cols: W V M A
j_523: [ 7.2  9.1 16.9  8.4]
j_745: [ 28.0   6.7  -7.9 -10.8]
j_174: [-17.5   6.6 -10.4  17.5]
j_438: [ -0.5 -10.7  -0.7 -16.0]
j_165: [-14.6  -4.6 -19.3 -11.9]
j_193: [16.0 -2.0 -5.1 16.2]
j_278: [ 7.3  9.1 16.9  8.4]
j_657: [34.5 -1.2 -5.5  6.6]
j_544: [ 34.5  -1.1  -1.6 -11.7]
rest: [7.3 9.1] | [16.9  8.4]
present: [ 9.1 16.9  8.4] | yes
rest: [34.5 -1.2] | [-5.5  6.6]

cols: B X R G K J F H C S
j_757: [ -2.3   5.7 -35.2 -40.5  29.6  -4.8  -9.6 -49.9 -16.8 -49.1]
j_369: [ 37.4  24.1 -16.2  40.2   8.0  34.1 -14.6  66.2   9.5  -8.1]
j_196: [ 31.2  23.1 -66.3   0.0  20.5   7.3 -26.4 -38.0 -14.2  -3.5]
j_411: [-33.9 -26.3  69.1   2.5 -27.4 -12.5  28.1  31.0  14.5  19.0]
j_955: [ -1.5  11.2  12.9  49.4 -19.2   5.2   6.9  49.2  22.0  53.1]
rest: [-38.0 -14.2] | [-3.5]
rest: [-49.9 -16.8] | [-49.1]

cols: N D Z Q P L
j_776: [-14.1  19.0  20.3  35.5 -62.8  12.5]
j_843: [ 77.4 -26.7  20.9  -1.8 -62.8  12.5]
j_223: [-61.6 -26.7  20.9  -1.7 -35.4  56.7]
rest: [-26.7  20.9  -1.8 -62.8] | [12.5]
rest: [ 77.4 -26.7  20.9  -1.8 -62.8] | [12.5]
rest: [-26.7  20.9  -1.7] | [-35.4  56.7]

cols: Pebar binav kab Kude Lukeg Mize
j_967: [70.1 49.1  1.9  0.2  0.0 -0.9]
j_16: [-1.1 -0.6  0.5 -1.0 10.0 79.8]
j_261: [ 0.1  1.3  1.1 32.6 82.1 11.8]
j_715: [ 1.6 -0.9 -1.2  8.0 73.5 44.8]
j_665: [-0.1 -0.1 14.1 85.0 28.6  1.5]
j_206: [-1.3 25.0 85.7 19.1  0.4  0.3]
j_529: [-1.0 12.9 82.9 30.8 -1.1 -0.6]
j_765: [23.0 86.8 21.5  1.5 -0.2  0.0]
j_519: [-1.1 12.4 79.7 35.9  1.2  0.5]
j_234: [ 1.3 20.6 86.6 22.7 -1.1 -0.7]
j_260: [ 3.7 43.7 77.1  8.5  0.6  0.9]
present: [12.9 83.0] | no
down: [85.0 19.1 30.8  1.5 35.9 22.7  8.5] | Kude
rest: [86.8 21.5  1.5] | [-0.2  0.0]

cols: pugo zife Badar vov liram fek rigut rog
j_949: [-24.4  18.3   8.4  29.3 -39.4  41.5  19.5  56.9]
j_750: [-13.5  -5.8  23.9  15.7  28.1  14.4 -20.5 -22.9]
j_929: [  8.9  17.1  -5.8 -14.4  35.7  35.9  19.0   8.8]
j_359: [ 11.7  -0.7  20.7  37.8  38.6   0.2 -24.4 -49.4]
j_534: [-40.0 -41.3 -19.6 -33.7 -71.4  27.6 -72.4 -55.8]
j_252: [ 10.8 -44.8 -14.1   3.0 -71.3  27.6 -72.4 -22.4]
j_868: [ 52.7  21.4  -0.1 -54.0 -11.7  22.2 -33.9  66.8]
j_489: [-40.0 -41.3 -19.6 -33.7 -53.2  47.7   2.9 -11.5]
j_461: [ 36.6  38.6 -32.8 -40.2  22.2   9.9   7.5  28.2]
j_398: [-34.9 -44.6 -51.7 -47.8 -36.1  37.6 -22.3 -49.1]
j_867: [ 10.8 -44.8 -14.1   3.0 -71.3  10.9 -72.4 -22.4]
down: [35.9  0.2 27.6] | fek
down: [  8.4  23.9  -5.8  20.7 -19.6] | Badar
down: [14.4 35.9  0.2 27.6 27.6 22.2 47.7  9.9 37.6 10.9] | fek
rest: [-71.3  27.6 -72.4] | [-22.4]

cols: E U Y T
j_104: [ 26.9 -19.2  29.1 -56.3]
j_216: [-27.1  36.3 -64.5 -14.3]
j_471: [-34.1 -65.7  76.2 -34.6]
j_957: [-20.7 -53.4 -26.1  29.7]
j_493: [-54.7 -32.0  51.5  67.3]
present: [-65.8  76.2] | no
present: [ 26.9 -19.2] | yes

cols: muken napi Dep zusu Pabi pomuv kug mana nak
j_893: [-13.7 -12.2  45.0 -46.6 -37.3  13.0  -4.0   6.0 -19.1]
j_180: [ -9.0  11.5  51.7  58.8  51.0   2.1 -11.5  16.2 -18.9]
j_747: [ 34.9 -12.8 -35.5  39.2  49.5  -8.9  -5.6  24.2  -7.2]
j_742: [ 38.7 -22.5  22.7  33.4  12.9 -10.0  11.2  13.2 -25.7]
j_355: [ -7.8 -61.9 -44.6 -56.4  37.6  12.1  15.3  11.7 -33.7]
j_993: [-12.4 -37.3  28.6  71.4  21.6  -5.7 -10.2  -2.7  64.7]
j_302: [ 11.9 -55.1 -15.8  67.2   8.9 -18.1 -17.5   5.5 -14.5]
rest: [ 34.9 -12.8 -35.5] | [39.2 49.5 -8.9 -5.6 24.2 -7.2]
rest: [28.6 71.4 21.6] | [ -5.7 -10.2  -2.7  64.7]

cols: mar lor Nuseg Nikog ripa Mor Tuk vudas Vavi
j_194: [ 63.3  63.3  28.0  12.4  -8.1 -27.1 -52.8  12.7   1.4]
j_281: [-75.1 -55.9  12.5 -18.5  16.7  46.2 -52.8  12.8 -16.1]
j_575: [ -4.2 -54.5  38.4 -41.4  38.1  74.6 -20.8 -60.2  33.3]
j_402: [ -4.2 -54.5  38.4 -41.4  38.1  74.6 -20.8 -19.7  -4.5]
rest: [-27.1 -52.8] | [12.7  1.4]
rest: [-41.4  38.1  74.6 -20.8 -19.7] | [-4.5]
rest: [-52.8  12.8] | [-16.1]
present: [-75.1 -56.0  12.5] | no
down: [-27.1  46.2  74.6] | Mor

cols: Vur mesor totub nek bis tav zila Pagim
j_823: [ 74.1   2.2 -33.8  -9.1 -25.9   6.4   2.3  21.5]
j_303: [ 21.5 -13.3 -33.8  -9.1 -26.0   6.4   2.3  12.3]
j_78: [ 90.5  -9.3  24.7  18.1  -2.6 -20.1 -65.1  65.8]
j_941: [-28.6  11.9   0.6  -7.7 -33.2   7.7  14.9  19.7]
j_452: [ 49.3  52.4  67.3  74.1   6.6 -73.6 -28.9  81.3]
j_401: [ -5.3  27.0  59.9  63.6  65.8 -25.8   3.1 -29.3]
j_709: [ 65.4  15.2  40.6  -4.5  -1.3  -7.0 -48.0  86.9]
present: [ 27.0  59.9  63.7  65.8 -25.8] | no
down: [2.3 2.3] | zila
rest: [-33.8  -9.1 -26.0   6.4   2.3] | [12.3]
down: [67.3 59.9] | totub

cols: Setog fet gol Valev zapu
j_585: [ 45.7  57.8  20.5 -46.7 -88.9]
j_128: [-9.1 -7.9 11.4 24.0 15.2]
j_245: [ -8.7 -10.5 -14.9  -2.4  29.9]
rest: [ 57.8  20.5 -46.7] | [-88.9]
down: [-9.1 -8.7] | Setog

cols: bikof rulik Vuk Bol Kod
j_581: [-40.2 -38.6 -43.1  -3.6  13.3]
j_97: [ 21.8 -38.7 -43.1  -3.6  -1.9]
j_606: [ 53.0 -97.4  33.2   4.0  14.7]
down: [-1.9 14.7] | Kod
down: [-38.6 -38.7] | rulik
rest: [-97.4  33.2] | [ 4.0 14.7]
rest: [-38.6 -43.1  -3.6] | [13.3]
rest: [-97.4  33.2   4.0] | [14.7]
down: [-38.7 -97.4] | rulik
rest: [ 53.0 -97.4  33.2   4.0] | [14.7]

cols: lukob zifus Kotu ripop volan sebuz zubep Pogus
j_103: [-74.0 -10.0 -26.0 -25.3  82.3  55.9 -27.8 -10.3]
j_782: [ -1.2 -17.8  -4.4  12.4  11.4  -0.6  14.7  17.8]
j_504: [-74.0 -10.0 -25.9 -25.3  10.6  28.5 -29.0 -31.1]
j_431: [  0.3 -66.5 -41.0 -15.5  83.1  64.8 -26.1 -10.7]
j_492: [-74.0 -10.0 -26.0 -25.3  82.3  55.9 -27.8  15.3]
j_315: [  6.3 -30.6 -18.8   0.0   4.0 -15.5  -5.1   8.6]
j_80: [-74.0 -10.0 -26.0 -25.3  10.6  28.5 -29.0 -18.0]
j_927: [ 28.9  -2.0  51.9  18.3 -16.2  56.1 -10.9 -18.9]
j_861: [ 0.4 -9.6 -8.3 12.1  6.4 -5.5 22.0 -3.0]
present: [-10.0 -26.0 -25.3] | yes
down: [-66.5 -10.0] | zifus
down: [ 28.5  64.8  55.9 -15.5  28.5  56.1  -5.5] | sebuz
down: [ -4.4 -25.9] | Kotu
rest: [ -1.2 -17.8  -4.4  12.4] | [11.4 -0.6 14.7 17.8]
down: [-10.3  17.8 -31.1 -10.7  15.3   8.6 -18.0] | Pogus

cols: fino Las bani dodav nuz sesor tudo
j_985: [-12.3  32.6  -6.0  -1.8  13.3  22.0  14.7]
j_943: [-12.3  32.6  13.0 -10.0  13.3  22.0  14.7]
j_917: [ -3.9   4.0 -13.9  22.6 -64.3  -2.2  21.3]
j_833: [ -4.9 -24.2   1.9   2.7  11.4 -30.4 -20.1]
j_361: [  0.9 -11.0  -9.1  10.6  59.1 -47.4 -51.1]
j_482: [ -5.1 -19.9   8.5 -13.5  89.5 -49.7   0.5]
j_813: [17.3 -3.0 28.9 18.7 21.3  4.3 17.7]
j_667: [-12.3  32.6  13.0  -1.8  13.3  22.0  14.7]
present: [-3.0 28.8 18.7 21.3  4.3] | no
present: [-3.0 28.9 18.7 21.3] | yes
present: [ 13.3 -10.0  13.0  32.6 -12.3] | no

